These are the activations of a small neural network, seen along a few directions. Each row is one input.
Each table varies a few parts of the input and shows all the possible inputs, shuffled.
Descriptions start from the smaller parts, as in this example, which fits no table here: one of 3 separate values, together with either a single point or one of 9 places along a line or (one of 4 places along a line, together with one of 8 places around a ring).
Shared parts are said once, and a part with two or three values counts as separate values.

Other details of the inputs vary at random and push rows far along two fixed directions, the same in every table; ignore that.

A family of inputs:
row 1: -7 -1 26 -3 -1 -29 -6 20 -6 5 6 -10 5
row 2: -4 -3 15 4 -15 5 0 2 -1 -4 5 0 1
row 3: 1 0 0 2 -8 14 3 -9 2 -2 3 2 0
row 4: -10 -4 25 11 -8 -3 -6 15 -5 -7 0 4 3
row 5: -7 1 14 7 -10 3 -2 1 0 -2 5 3 0
row 6: -7 -3 12 10 4 4 -3 5 -2 -2 5 4 -2
row 7: 11 1 -17 -18 11 -9 4 -7 2 7 -6 -9 6
row 8: 6 -1 -26 7 0 45 6 -29 9 -8 -9 16 -3
row 9: 6 1 -13 -12 14 -15 1 4 0 4 -7 -7 3
row 10: 0 -1 -1 4 -4 14 4 -7 2 -2 4 1 -2
row 11: -8 1 11 9 -3 2 -3 1 0 -1 8 4 -5
row 12: 11 6 -21 -16 8 -11 3 -6 5 5 -7 -5 0
row 13: -13 -2 20 15 -4 -5 -3 15 -2 -3 8 2 -7
row 14: -2 -3 -2 7 4 13 0 -4 0 -4 -3 5 1
row 15: 10 0 -19 -14 13 -10 4 0 1 2 -12 -6 5
row 16: -7 0 20 0 -3 -29 -3 25 -4 3 5 -9 -1
row 17: 0 -1 12 -8 -10 -19 -1 13 -2 2 0 -9 4
row 18: 12 2 -9 -19 -7 -11 3 -4 1 4 -4 -9 6
row 19: -8 -1 10 11 7 4 -5 5 -3 -1 5 4 -5
row 20: -4 0 14 7 -12 3 -3 4 0 -5 -2 7 1
row 21: -13 1 24 12 -9 -5 -5 10 -3 -1 11 2 -3
row 22: 12 3 -21 -17 6 -9 5 -8 3 7 -1 -9 0
row 23: -11 -3 26 11 -4 -3 -6 13 -4 -3 6 2 2
row 24: -6 -1 9 12 0 1 -4 1 -7 2 14 7 1
row 25: 9 -1 -17 -5 -6 15 4 -13 5 -5 -12 4 3
row 26: 6 -1 -8 -3 -6 12 0 -13 -3 0 2 6 9
row 27: 0 2 0 4 -5 12 0 -8 3 -3 -2 5 0
row 28: -1 2 -2 5 -2 12 0 -7 3 -3 0 6 -2
row 29: 2 -1 -5 -5 12 -14 0 8 -1 1 -5 -4 1
row 30: -9 3 10 11 -1 1 -4 1 -1 0 8 4 -8
row 31: 12 2 -21 -16 3 -9 5 -3 4 2 -13 -7 4
row 32: -6 -3 12 9 -8 4 0 6 0 -4 1 2 -1
row 33: -6 3 25 -5 -13 -28 -6 18 -4 3 5 -7 4
row 34: 10 3 -12 -16 2 -13 4 -3 1 7 0 -10 2
row 35: 10 4 -13 -14 1 -13 2 1 3 3 -10 -5 4
row 36: 3 0 -12 1 1 10 3 -6 4 -3 -6 3 -1
row 37: 0 -4 4 0 -6 15 -1 -10 1 -3 -2 3 5
row 38: -1 -4 -4 10 -9 37 6 -19 4 -7 2 9 -2
row 39: 11 0 -18 -17 9 -9 3 -3 2 4 -13 -8 8
row 40: -1 -1 -2 5 -1 13 4 -7 2 -2 5 2 -5
row 41: -7 1 9 11 -1 1 -3 6 1 -3 3 7 -6
row 42: -4 -5 -14 24 -1 60 5 -29 6 -11 2 19 -11
row 43: -8 -1 8 12 1 3 -1 7 -1 -2 5 4 -8
row 44: 6 -1 -3 -11 -7 -10 2 5 1 0 -7 -6 5
row 45: 3 -3 -9 1 4 12 2 -5 2 -5 -9 4 4
row 46: 7 3 -16 -11 8 -16 3 3 3 3 -7 -6 -1
row 47: 10 6 -23 -13 11 -11 2 -3 4 5 -8 -3 -3
row 48: -2 0 -3 6 2 13 2 -7 1 -1 5 2 -7
row 49: 10 0 -8 -18 1 -11 0 0 1 3 -9 -8 10
row 50: 11 4 -22 -12 13 -12 0 -7 -4 11 2 -4 3
row 51: 7 -2 -18 -4 1 17 7 -14 5 -1 -4 0 -1
row 52: 8 1 -10 -14 10 -13 1 2 1 5 -6 -9 5
row 53: -4 1 15 5 -13 3 -4 2 -1 -4 0 5 1
row 54: -5 1 21 -1 -4 -30 -6 19 -11 7 13 -5 8
row 55: -7 1 10 10 -1 3 -3 2 -2 1 11 2 -8
row 56: -4 -1 -1 7 8 13 -2 -8 -1 0 3 4 -5
row 57: -12 -3 22 14 -5 -4 -2 14 -3 -2 11 0 -6
row 58: -9 -1 9 12 8 4 -4 7 -4 -2 3 5 -5
row 59: -1 -4 1 3 -4 14 -1 -5 0 -6 -7 5 6
row 60: 7 1 -10 -14 12 -14 2 -2 1 7 -2 -9 2
row 61: 0 -3 -1 3 -6 14 4 -6 2 -3 -1 1 0
row 62: -14 -2 12 28 -3 24 -4 0 0 -9 6 15 -12
row 63: -5 2 20 0 -1 -31 -6 20 -11 8 15 -5 6
row 64: 6 2 -14 -10 17 -14 1 6 -1 3 -8 -5 -1
row 65: 10 7 -21 -14 11 -10 2 -6 3 6 -6 -5 -3
Description of these inputs: one of 5 places along a line, together with either a single point or one of 4 places along a line or one of 8 places around a ring.
The inputs of row 27 and row 12 match in every part but the place on the line of 5. If row 39 is changed in the same way as row 27 into row 12, which row does it become?
> row 9
The inputs of row 62 and row 31 match in every part but the place on the line of 5. If row 42 is changed in the same way as row 62 into row 31, which row does it become?
> row 61
Start at row 33 and move only the place on the line of 5, one step at a time. The first step leads to row 5. Which rows follow, in order?
> row 21, row 11, row 30
Which other rows does row 47 become when the place on the line of 5 takes its other values? List them by row number.
> row 8, row 20, row 35, row 41
Which other rows does row 52 become when the place on the line of 4 takes its other values? List them by row number.
> row 7, row 14, row 15

A family of inputs:
row 66: -6 0 11 11 -16 9 0 3 3 -7 1 5 -5
row 67: 8 3 -7 -17 -1 -20 1 4 2 4 -8 -9 5
row 68: -5 0 12 7 -12 5 -2 3 1 -6 -1 5 0
row 69: -4 -2 11 4 -5 3 -2 0 -4 0 8 1 2
row 70: 22 3 -40 -25 6 11 8 -25 8 3 -19 -3 9
row 71: 0 0 7 -1 -5 -4 -2 3 -3 1 2 0 4
row 72: 1 1 6 -5 -2 -11 -2 4 -4 3 4 -4 5
row 73: -9 2 5 10 5 2 1 3 2 1 8 -1 -15
row 74: -7 -6 10 9 6 4 -2 9 -3 -5 -5 2 1
row 75: 1 5 -7 -2 14 -18 -5 6 -4 6 2 2 -1
row 76: -8 4 4 15 4 3 -2 1 -1 1 12 6 -12
row 77: 6 0 -2 -15 3 -19 2 2 -4 9 5 -12 8
row 78: 2 -7 -20 11 6 50 9 -25 10 -11 -9 10 -7
row 79: -7 -4 14 10 -7 11 -2 -3 -3 -1 11 4 1
row 80: 9 4 -7 -17 -5 -20 3 6 4 2 -9 -9 2
row 81: -4 -1 4 6 10 -6 -5 8 -4 -2 -4 5 3
Describe the family of inputs behind these rows.
> either one of 6 places around a ring or one of 10 places along a line
What sort of input is row 69?
> one of 10 places along a line

A family of inputs:
row 82: 6 3 -3 -15 -1 -21 1 7 0 5 -3 -9 3
row 83: 1 -1 -1 -1 -3 5 1 -5 0 0 1 1 2
row 84: -8 -2 12 13 -2 8 -3 3 -1 -4 4 6 -4
row 85: 12 1 -28 -12 6 11 6 -17 6 1 -10 -2 1
row 86: 0 0 -3 2 2 5 1 -3 1 0 1 1 -3
row 87: 5 2 -4 -13 7 -23 0 9 -1 5 -4 -9 3
row 88: -4 0 5 7 -1 6 -1 0 -1 -1 4 3 -3
row 89: 5 0 -9 -5 4 1 2 -6 1 2 -1 -1 1
row 90: 4 4 -7 -10 9 -22 0 8 -1 7 -1 -8 -1
row 91: 7 3 -3 -15 -2 -21 1 6 0 5 -3 -10 5
row 92: 1 -1 -2 0 -1 5 0 -5 -1 1 2 1 2
row 93: -8 -3 13 12 -4 9 -3 4 -2 -5 2 6 0
row 94: 5 1 -9 -6 0 1 3 -5 3 1 -4 -2 1
row 95: -9 -2 10 14 3 8 -3 4 -2 -4 3 7 -3
row 96: 6 1 -2 -14 2 -22 0 9 -1 4 -6 -10 6
row 97: -3 2 3 0 6 -15 -2 9 -1 3 2 -3 -3
row 98: -8 -2 12 13 -2 8 -2 3 -1 -3 6 5 -4
row 99: -8 -1 11 13 -3 8 -2 3 -2 -3 7 5 -5
row 100: 5 0 -9 -7 0 1 2 -5 2 0 -5 -2 2
row 101: -4 -1 6 6 -5 7 0 -1 0 -3 2 3 -2
row 102: -7 -2 13 11 -10 9 -2 1 0 -5 4 6 -1
row 103: 0 0 -3 2 3 5 1 -2 2 0 0 1 -3
row 104: -9 0 11 14 1 7 -3 3 -2 -2 7 6 -6
row 105: -5 0 14 2 -3 -11 -3 9 -4 2 6 -2 1
row 106: 0 -2 -3 2 3 5 0 -1 0 -1 -3 2 1
row 107: 17 -1 -46 -6 5 49 11 -42 11 -4 -13 10 0
row 108: 6 0 -7 -7 -2 1 2 -4 2 -1 -7 -1 4
row 109: 0 0 -3 1 0 5 1 -3 1 -1 0 1 -2
row 110: 5 3 -3 -14 2 -22 1 8 0 5 -4 -10 2
row 111: 0 0 -4 2 5 4 -1 -4 -1 2 3 2 -1
row 112: -8 -2 12 12 -3 8 -3 0 -3 -2 8 5 -2
row 113: 4 2 -6 -11 11 -23 -1 9 -1 6 -4 -8 1
row 114: 3 2 -12 -2 7 0 2 -4 1 2 -1 0 -3
row 115: 5 0 -9 -6 3 2 2 -4 2 0 -5 -2 1
row 116: 6 -1 -7 -7 -2 2 2 -4 2 -1 -8 -1 6
row 117: 6 2 -2 -15 -1 -22 0 8 0 4 -5 -9 5
row 118: 5 0 -9 -6 3 2 2 -4 2 0 -6 -1 2
row 119: 1 -1 -1 0 -2 5 1 -3 1 -2 -3 1 2
row 120: -3 -1 6 5 -8 7 -1 -1 0 -3 2 3 0
row 121: -1 1 -5 4 6 4 0 -2 1 0 1 2 -4
row 122: -8 -2 12 12 -5 8 -2 2 -2 -3 6 5 -4
row 123: 7 2 -2 -16 -2 -21 0 5 -2 6 -2 -9 7
row 124: -8 0 21 7 -9 -9 -4 13 -2 -2 5 0 -1
row 125: -3 -1 7 5 -6 7 -1 -3 -2 -1 4 3 1
row 126: -2 -1 7 4 -8 7 -1 -2 -1 -2 3 4 2
row 127: 1 0 -2 0 -3 5 1 -4 1 -1 0 0 0
row 128: -4 0 4 9 3 6 -2 -1 -2 0 6 5 -3
row 129: -5 -1 3 9 4 6 -2 1 -1 -3 2 5 -4
row 130: -9 0 21 9 -5 -10 -4 14 -3 -1 7 0 -2
row 131: 1 0 -1 -1 -3 5 1 -4 1 -1 0 0 0
The inputs of row 108 and row 126 match in every part but one. If row 113 is changed in the same way as row 108 into row 126, which row does it become?
> row 128
The inputs of row 110 and row 125 match in every part but one. If row 85 is changed in the same way as row 110 into row 125, which row does it become?
> row 92
Describe the family of inputs behind these rows.
> one of 5 places along a line, together with one of 10 places along a line
Which other rows does row 84 become when the place on the line of 10 takes its other values? List them by row number.
> row 86, row 87, row 88, row 89, row 98, row 99, row 103, row 106, row 112
Start at row 90 and move only the place on the line of 5, one step at a time. The first step leads to row 86. Which rows follow, in order?
> row 109, row 101, row 82
